Each row below holds a small network's activations on one input, seen along a few directions.
Each table varies a few parts of the input and shows all the possible inputs, shuffled.
A made-up example of a description, with smaller parts first: values(3) and (point or ring(9) or (line(4) and ring(5))).
Shared parts are said once, and a part with two or three values counts as separate values.

Table:
row 1: [ 1.21 -1.99 -7.24  1.66 -2.40 -2.22  5.89 -3.14  2.24  3.19 -3.70  1.27
 -4.06]
row 2: [-3.49  1.52  0.62 -1.04  3.08  0.41 -1.62  3.61 -2.20 -1.64  2.50  2.47
  3.70]
row 3: [ 2.40 -2.92 -3.56  0.33 -2.13 -2.23  7.52 -4.25  4.75  0.71 -3.71  0.46
 -4.54]
row 4: [-1.00  3.07  1.85  0.95 -0.55  1.86 -1.81  2.72 -0.42 -0.54  3.64 -0.05
  4.04]
row 5: [ 1.15 -1.36 -6.08  1.00 -1.85 -3.45  5.95 -3.72  4.31  2.08 -2.92  1.06
 -4.77]
row 6: [-2.66  0.94 -0.19 -1.63  5.08  2.87 -2.41  0.72 -1.90 -1.23  1.36  2.27
  2.19]
row 7: [-4.05  2.13  3.66 -2.66  1.20  0.34 -3.73 -0.96 -4.70 -0.87 -0.37 -0.53
  1.91]
row 8: [-3.48  3.32  2.86 -1.14  3.09  2.20 -2.92 -1.98 -3.89 -2.27  0.07  1.75
 -0.16]
row 9: [ 0.20  2.83  1.07  0.31  1.20  4.30 -2.50 -0.28 -0.18 -0.28  2.82 -0.28
  2.38]
row 10: [ 2.95 -1.56 -4.19 -0.56 -2.06 -1.72  7.49 -3.51  4.41  0.98 -3.33 -0.85
 -5.69]
row 11: [-0.45  1.55  2.00 -1.41 -0.79  2.42 -3.48  0.67 -1.10  1.15  2.25 -2.33
  4.26]
row 12: [ 1.33 -2.75  1.38  0.78 -0.08  2.23 -3.16  1.02 -2.95 -2.78  3.40 -4.43
  4.47]
row 13: [ 2.14 -1.56  0.29  2.41  1.81  4.06 -2.21  0.18 -2.04 -4.34  4.04 -2.41
  2.62]
row 14: [ 1.14 -1.01  1.16  2.93 -0.10  1.72 -1.51  3.12 -2.40 -4.60  4.92 -2.07
  4.21]
row 15: [ 0.73 -2.70 -4.42  0.67 -2.22 -2.52  7.00 -3.51  5.51  0.62 -3.19  0.42
 -5.52]
row 16: [ 3.92 -2.87  4.19  1.39 -3.07 -5.92 -0.76  3.39  3.62  6.80 -3.52  0.85
 -6.35]
row 17: [ 5.26 -0.53  2.26 -0.27 -4.50 -4.97 -2.48  3.59  3.84  5.47 -6.31  0.55
 -4.41]
row 18: [-2.90 -0.08  0.81 -3.24  2.91  0.93 -3.22  1.47 -2.79  0.15  1.06  0.13
  4.15]
row 19: [-4.42  3.96  3.54 -0.49  1.37 -0.31 -2.05  0.86 -4.11 -2.60  1.01  1.71
  1.57]
Q: Describe the family of inputs behind these rows.
A: values(2) or line(5) or (values(3) and line(4))
Q: Which other rows does row 9 become when the values(3) part takes its other values? List them by row number.
A: row 4, row 11
Q: Which other rows does row 2 become when the line(4) part takes its other values? List them by row number.
A: row 4, row 14, row 19

Table:
row 20: [ 3.07 -0.37 -3.93  1.96 -3.53 -2.51  7.17 -4.89  5.52  3.50 -3.34  1.12
 -7.36]
row 21: [-0.54 -0.51 -1.45  2.52  0.33  1.58  1.25  0.76 -0.99 -3.47  3.64 -1.17
  3.22]
row 22: [ 2.33 -4.61 -5.71  0.76 -2.40 -5.40  5.83 -2.08  3.60  3.72 -4.78 -0.14
 -5.48]
row 23: [ 2.14 -0.11  0.90  0.02 -0.77 -0.74 -3.06  5.67  1.89  2.95  0.11  0.24
  1.00]
row 24: [ 2.22  0.44  4.28 -0.40 -2.77 -0.05 -4.36 -0.32 -1.24  2.62 -1.31 -2.18
 -0.29]
row 25: [ 0.27 -1.69  0.36  1.19  1.85  3.13  0.76 -1.90 -1.52 -4.12  2.73 -1.85
  1.45]
row 26: [-3.62  2.66  1.97 -3.48  1.30  1.13 -1.17 -3.36 -1.63 -0.24 -1.46  0.00
  0.30]
row 27: [-4.03  2.28 -0.04 -1.26  1.35 -0.54  0.17  1.72 -1.06 -2.02 -0.27  2.96
  0.85]
row 28: [ 1.38  0.14  3.14  1.44 -1.87 -2.69 -2.30  4.30 -0.44  1.74  0.95 -0.01
  0.25]
row 29: [ 0.82  0.27 -0.39 -0.42 -0.04  3.87  0.03 -3.33 -2.23 -2.70  2.04 -3.81
  2.39]
row 30: [ 2.31 -0.76  4.40  0.87 -0.70 -1.30 -3.62  1.52 -1.67  1.39 -0.41 -0.44
 -1.54]
row 31: [-3.55  1.93  1.16 -1.67  3.04  0.39 -1.02 -1.23 -2.00 -2.07 -1.17  1.97
 -1.18]
row 32: [ 0.17 -1.54 -2.81  0.62  1.34  2.65  0.65  1.02  1.32 -1.66  3.86 -0.33
  4.22]
row 33: [-2.97  1.87 -1.89 -2.15  2.87  0.46 -0.31  2.14  0.45  0.35 -0.59  3.63
  2.17]
Q: Describe the family of inputs behind these rows.
A: values(2) or (values(3) and line(4))
Q: Which other rows does row 21 become when the line(4) part takes its other values? List them by row number.
A: row 25, row 29, row 32
Q: Which other rows does row 31 become when the values(3) part takes its other values? List them by row number.
A: row 25, row 30

Table:
row 34: [ 0.55 -1.60  6.61 -0.94  1.81  2.07 -7.36  4.00 -3.62  2.21  1.61 -1.20
  1.07]
row 35: [-4.48  0.90  4.25 -4.25  2.99 -0.04 -7.34  3.11 -4.87  1.14 -0.52  0.02
  1.42]
row 36: [ 0.98  0.27  0.16 -1.03 -0.46 -3.29  7.22 -1.81  5.21 -0.27 -3.16  2.76
 -7.76]
row 37: [ 1.73  2.08 -1.18 -2.02  0.15 -1.10  6.41 -2.80  6.84  3.23 -4.40  1.58
 -5.34]
row 38: [ 3.63 -1.81 -2.01  1.64 -5.40 -5.03  6.13 -5.21  0.30  0.66 -4.26 -3.13
 -5.21]
row 39: [ 2.23 -2.55 -1.12 -3.21  1.82 -2.13  5.67 -2.23  5.43  1.65 -4.27  2.29
 -6.66]
row 40: [ 3.06 -1.10  3.41 -0.04  2.19  3.27 -7.14  3.36 -2.38 -4.17  0.87 -2.93
  3.86]
row 41: [ 1.29 -4.98 -2.09  0.31 -1.57 -3.14  3.49 -5.48  4.70  2.08 -5.10 -1.15
 -4.97]
row 42: [-6.14  0.21  0.48 -3.16  4.92  3.26 -2.92  1.30 -5.95 -2.26  0.24  1.78
  5.26]
row 43: [-0.48 -2.49 -1.06  2.01 -4.49 -3.43  5.10 -4.33  4.29  0.03 -3.87 -0.69
 -6.80]
row 44: [ 0.77 -0.57 -2.24  1.03 -3.63 -1.66  4.19 -5.83  6.10  3.62 -4.87 -1.49
 -4.14]
row 45: [ 3.34  3.70  3.32  0.35 -0.75  3.64 -6.62  1.92 -0.58 -2.64  2.05 -2.19
  5.67]
row 46: [ 3.12 -2.06 -4.43  1.09 -4.47 -4.34  4.02  4.27  6.78  6.06 -1.33  0.26
  0.57]
row 47: [ 1.37 -0.25 -5.20  3.60 -1.42 -2.81  4.47 -0.67  2.53  0.96 -3.03  4.86
 -8.33]
row 48: [-6.83  3.01  2.26 -0.66  2.88  1.14 -0.74  1.26 -6.06 -4.47  1.77  3.32
  5.03]
row 49: [ 1.04 -3.01  0.10  1.75  4.54  6.12 -2.44  0.34 -2.44 -3.92  6.34 -3.05
  4.65]
row 50: [ 0.13  1.36  8.28  1.82 -0.35  0.08 -5.36  4.10 -3.87  0.11  3.07  0.34
  0.67]
row 51: [ 1.05  3.01  6.21 -0.82 -1.02  2.65 -7.05  2.59 -1.58  3.60  3.17  0.30
  2.48]
row 52: [ 4.87 -4.57 -3.30 -0.64 -3.22 -3.86  4.53 -5.70  0.61  2.49 -5.38 -3.69
 -4.15]
row 53: [-4.27  3.90 -2.43 -1.93  2.79  4.51 -1.35 -1.71 -2.73 -3.06  5.55 -0.76
  6.79]
row 54: [ 3.56 -6.48 -4.27  0.52 -2.27 -5.87  3.33  4.92  5.43  4.70 -1.47  0.39
 -0.40]
row 55: [ 2.93 -2.95 -6.50  1.48  1.17 -2.10  2.77 -1.56  2.84  2.81 -3.96  4.75
 -7.04]
row 56: [-4.57 -0.47 -2.16 -1.74  5.88  3.78 -1.95 -0.62 -4.45 -4.38  4.20 -1.55
  5.36]
row 57: [ 0.07 -0.27  1.79  4.31  1.97  4.48 -0.12  0.69 -2.85 -6.10  7.75 -1.86
  4.22]
row 58: [ 1.30  1.79  0.00  2.23  1.81  6.42 -1.81 -1.03 -0.88 -2.26  7.27 -2.60
  6.49]
row 59: [-4.38  5.30  3.77 -4.55 -0.12  0.89 -6.79  2.16 -2.95  2.28  0.96  0.97
  2.52]
row 60: [-5.65  2.19 -0.40  0.62  3.36  2.04  0.35 -0.36 -4.73 -6.59  5.64 -0.40
  4.97]
row 61: [ 3.91 -0.50 -3.79 -0.31 -5.94 -1.48  5.24 -5.36  1.81  3.91 -5.12 -4.10
 -3.93]
row 62: [ 2.25  1.72  5.02  2.47 -0.45  1.58 -4.91  3.69 -2.83 -6.36  2.25 -1.71
  3.37]
row 63: [-5.90  4.59  0.08 -3.57  1.82  4.07 -2.33  0.28 -4.15 -1.13  1.67  2.68
  6.57]
row 64: [ 2.54  1.63 -6.47  2.69 -0.48 -1.08  3.58 -2.16  4.19  4.49 -4.05  4.09
 -5.68]
row 65: [-5.02  3.79  5.94 -1.75  0.92 -2.17 -5.38  3.10 -5.03 -1.01  0.96  1.48
  1.08]
row 66: [ 1.98 -3.79 -3.04  2.71 -4.98 -6.47  5.09  5.77  4.88  2.60 -0.66  0.64
 -1.62]
Q: Describe the family of inputs behind these rows.
A: values(3) and (point or line(4) or ring(6))
Q: The inputs of row 34 and row 50 match in every part but the values(3) part. If row 55 is changed in the same way as row 34 into row 50, which row does it become?
A: row 47
Q: A walk changes only the ring(6) part. It starts at row 50 and steps to row 62. List the rest of the walk in order.
A: row 57, row 60, row 48, row 65
Q: Which other rows does row 54 become when the values(3) part takes its other values? List them by row number.
A: row 46, row 66
